Each row below holds a small network's activations on one input, seen along a few directions.
In each table, some parts of the input vary, and every possible input appears once, in random order.
Descriptions start from the smaller parts, as in this example, which fits no table here: one of 4 places along a line, together with either a single point or one of 11 places along a line or (one of 2 separate values, together with one of 8 places around a ring).
Shared parts are said once, and a part with two or three values counts as separate values.
In the rows, 128 means zero.

Other details of the inputs shift rows strongly along two fixed directions, in all tables alike. That doesn't count.

A family of inputs:
row 1: [ 82 145 138 129 106 131 138  94 136 189  96 118 111  89]
row 2: [ 86 151 108 146  92 145  87  88 148 215 138 196 162  52]
row 3: [147 119 156 134 181 120 123 140 160 108 138 149 172 146]
row 4: [144 134 145 115 172 102 121 139 158  96 143 150 165 147]
row 5: [108 133 120 156 113 146 137  59 157 157 130 157 171  56]
row 6: [121 100 135 116 144 129  96 160 113 125 147 102 105 171]
row 7: [ 78 157  86 143  69 133  86 101 141 251 120 193 121  51]
row 8: [154 120 133 103 149 145 132 161 161  82 159 151 174 131]
row 9: [147 131 135  99 165 103 120 154 146  92 149 147 148 157]
row 10: [ 98 115 142 115 111 138 123 137 113 172 114  87  95 155]
row 11: [162 139 133 130 139  99 134 150 133  92 140 135 131 156]
row 12: [134 128 123 104 122 108 142 115 102 138  98  96  72 140]
row 13: [120 130 120 151 127 133 141  78 152 149 114 142 154  73]
row 14: [138 133 122 166 145 129 137 109 142 108 144 139 184  89]
row 15: [143 119 163 120 168 136 143 138 157 105 136 128 177 145]
row 16: [ 83 118 109 105  84 143 124 149  81 162  95  96  39 149]
row 17: [142 109 146 114 150 166 122 144 141  85 170 149 184 134]
row 18: [106 142 114 171  92 108 124 109 135 198 101 139 118 100]
row 19: [138 127 103 109 112 131 137 132  99 114 105 108  69 159]
row 20: [144 123 155 100 159 123 142 151 151  89 138 122 164 156]
row 21: [143 116 157 126 171 143 139 141 160  98 148 124 185 142]
row 22: [ 90 151 129 171 120 142 111  81 177 208 145 189 191  54]
row 23: [146 100 123 118 140 149 133 124 107  68 138 116 119 159]
row 24: [157 140 122 159 148 145 125 108 138  74 158 161 198  95]
row 25: [159 124 149 159 153 114 139 125 158  99 138 159 179 119]
row 26: [144 126 128 131 137  98 137 139  99 120  98  93 101 142]
row 27: [125 110 126 140 107 119 111 148 103 136 131  96  78 170]
row 28: [125 129 105 101 113 111  91 163 125 152 120 129  85 147]
row 29: [111 137 130  83 110 118 147 139 104 141 105  92  58 152]
row 30: [132 162 107 113 102  88 137 140  76 155  96  87  56 153]
row 31: [167 128 125 136 131 116 116 165 126  79 140 128 116 162]
row 32: [130  91 125 119 125 140 140 123 101  89 126  94 103 163]
row 33: [120 144 113 159 119 107 140 105 124 165 104 132 137  84]
row 34: [165 110 148 129 175 130 150 110 143  73 134 126 155 123]
row 35: [127 117 111 132 114 112 124 141  84 120 119  80  90 154]
row 36: [117 110 122 148 104 110 120 146  99 154 111  90  74 166]
row 37: [ 85 112 124 108  80 140 120 144  97 198 112  86  78 149]
row 38: [138 166 121 150 125 104 143  92 132 152 119 163 165  66]
row 39: [ 59 138 126 136  78 153 127  89 121 194 117 124 107  86]
row 40: [127 159  91 128  87 106 118 138  76 168  86  95  50 142]
row 41: [107 125 142 131 132 172 133 104 142 102 156 168 177  89]
row 42: [169 129 132 104 162 124 156 122 135  65 146 128 132 140]
row 43: [ 66 141 135 144  88 151 129  80 136 202 114 125 124  70]
row 44: [129 126 151 102 150 127 149 135 127 105 125 105 110 144]
row 45: [169 133 111 136 139 130 122 145 105  77 130 123 127 146]
row 46: [150 135 144  92 155 126 144 146 158  87 157 145 181 139]
row 47: [151 112 112 124 140 151 141 130 118  72 135 133 122 148]
row 48: [144 107 129  96 133 152 118 170 124 100 144 123 129 160]
row 49: [114 153 113 175  87 144 106  80 153 183 145 204 182  48]
row 50: [134 109 142 128 172 117 117 159 137 115 128 115 131 176]
row 51: [139 140 138 127 149 161 150 120 169  78 166 179 190  87]
row 52: [ 83 120 137 111 106 125 130 135  94 166  83  57  49 154]
row 53: [157 125 142 132 146  95 135 153 127  90 130 121 126 163]
row 54: [156 115 116 137 117 125 104 165 110 100 132 120  93 166]
Each input here is: one of 6 places around a ring, together with one of 9 places around a ring.
- The inputs of row 24 and row 41 match in every part but the place on the ring of 6. If row 35 is changed in the same way as row 24 into row 41, which row does it become? => row 39
- The inputs of row 29 and row 30 match in every part but the place on the ring of 6. If row 51 is changed in the same way as row 29 into row 30, which row does it become? => row 40
- Change only the place on the ring of 6 in row 22. List by row number the other rows that result. => row 5, row 10, row 14, row 36, row 43
- Change only the place on the ring of 9 in row 12. List by row number the other rows that result. => row 5, row 13, row 19, row 23, row 32, row 34, row 42, row 47
- Change only the place on the ring of 6 in row 7. List by row number the other rows that result. => row 16, row 45, row 47, row 48, row 54

A family of inputs:
row 55: [100  94 127  87  98 112 104 177  75 167  88  54  14 219]
row 56: [157 124 125 119 137 120 119 162 108  87 136 105 117 159]
row 57: [160 140 130 140 139 119 156 103 146  89 136 142 160 105]
row 58: [120 121 142 131 147 141 131 111 160 130 141 147 170 115]
row 59: [128 137 118 146 119 117 120 120 136 161 118 149 137 108]
row 60: [115 106 147  93 138 145 139 145 113 103 124  91 107 157]
row 61: [104 154  94 148  83 121 110 105 125 203 105 154 112  86]
row 62: [156 104 142 127 161 136 116 155 142  63 167 136 160 154]
row 63: [112 116 147  98 143 140 134 142 131 128 128 100 126 150]
row 64: [112 160 121 158 109 119 137 100 140 176 117 147 147  80]
row 65: [121 154  91 106 102  94 119 126  96 171  89 125  59 134]
row 66: [127 121 150 114 147 148 130 140 161 115 159 147 178 126]
row 67: [161 149 131 134 155 107 134 126 151 104 136 165 163 110]
row 68: [131 121 144 141 153 129 128 121 148 111 144 139 167 123]
row 69: [131 156 126 143 120 106 143 107 140 145 111 142 128 105]
row 70: [102 162 109 145  81 108 119 115 113 212 100 136 105  96]
row 71: [142 149 118 151 122 138 139 107 138 118 143 159 169  92]
row 72: [165 110 146 140 173 121 137 149 136  62 141 117 155 155]
row 73: [156 103 149 126 167 126 120 157 137  74 159 124 157 161]
row 74: [ 75 135 117 130  90 139 123  90 120 212  98 120  95  88]
row 75: [152 113 118 130 134 129 128 141 107  91 123 111 108 156]
row 76: [141 128 124 132 131 119 143 130 106 106 123 100 114 137]
row 77: [139  95 142 117 157 128 130 143 108  74 133  92 110 168]
row 78: [113 131 137 120 127 157 122 132 159 133 158 158 170 104]
row 79: [137  99 123 110 124 107 130 161  64 108  89  47  33 204]
row 80: [113 129 140 121 128 164 135 117 153 120 151 161 171  99]
row 81: [ 75 140 111 138  78 147 118  94 128 211 109 145 100  86]
row 82: [132 116 134 134 134 139 119 134 118 100 142 124 128 143]
row 83: [119 125 129 135 132 150 117 121 165 134 157 167 170 102]
row 84: [143 149 108 128 110 116 140 109 117 131 115 137 112 116]
- What do these inputs look like to the network? => one of 5 places around a ring, together with one of 6 places along a line
- The inputs of row 82 and row 84 match in every part but the place on the line of 6. If row 62 is changed in the same way as row 82 into row 84, which row does it become? => row 65
- Change only the place on the line of 6 in row 72. List by row number the other rows that result. => row 58, row 63, row 64, row 68, row 69
- A walk changes only the place on the line of 6. It starts at row 60 and steps to row 74. List the rest of the walk in order. => row 77, row 79, row 76, row 57
